Each row below is a small network's average activation on inputs in which a field has the value named, seen along a few directions.
Related values have similar rows: they may be neighbours, one step apart, or belong to one group.
In the rows, zero is written as 500.
Random noise pushes rows far along 5 fixed directions. That doesn't count. These rows show it; they differ only by the noise:
[603 520 525 531 545 423 448 369 529 721 362 539 426 319 639 419 502 513
 275 372]
[557 532 473 550 470 462 434 542 458 568 436 437 441 399 518 567 525 443
 384 435]
[576 438 619 355 494 470 414 427 400 632 836 543 602 578 606 246 508 465
 584 682]
[587 534 517 559 551 450 326 710 400 559 599 458 492 438 500 668 503 236
 446 600]
[586 493 574 522 576 499 451 528 512 418 635 440 609 481 580 479 551 407
 541 486]
[684 463 519 576 567 392 309 861 291 585 779 469 522 359 463 749 495  83
 400 748]
[670 461 515 607 572 436 498 582 488 463 541 429 548 293 558 590 555 372
 357 424]


Field C:
c11: [626 527 420 674 546 453 594 632 560 423 519 559 486 300 498 609 428 474
 353 493]
c1: [554 404 385 562 351 501 745 637 473 429 454 417 590 251 470 655 511 503
 401 532]
c9: [315 485 462 508 495 509 614 487 452 413 447 627 364 739 436 446 511 436
 671 538]
c3: [397 524 399 514 453 598 490 632 459 402 394 438 517 642 374 661 427 517
 585 483]
c7: [537 567 395 655 583 501 651 489 615 383 483 549 444 376 462 516 396 705
 444 328]
c8: [224 421 578 417 500 569 439 248 670 315 411 344 525 768 453 417 432 717
 726 487]
c6: [368 380 416 471 352 559 449 520 455 374 576 422 495 618 376 633 477 631
 602 578]
c2: [418 591 451 353 339 510 588 348 440 480 495 363 459 638 278 372 603 656
 589 317]
c5: [604 450 456 527 479 547 735 755 544 230 349 465 609 377 374 817 685 485
 427 626]
c4: [356 712 584 401 617 583 256 433 575 608 384 542 478 717 631 392 495 484
 669 453]
c10: [400 485 551 510 493 578 536 583 495 388 524 611 506 659 420 539 490 368
 693 557]
The values of C form a star with 5 arms.
Which values are neighbours of c8? Give them in the order they are listed.
Answer: c6
Which values are neighbours of c7? Give them in the order they are listed.
Answer: c11
Which values are neighbours of c9? Give them in the order they are listed.
Answer: c10
Which values are neighbours of c5? Give them in the order they are listed.
Answer: c1
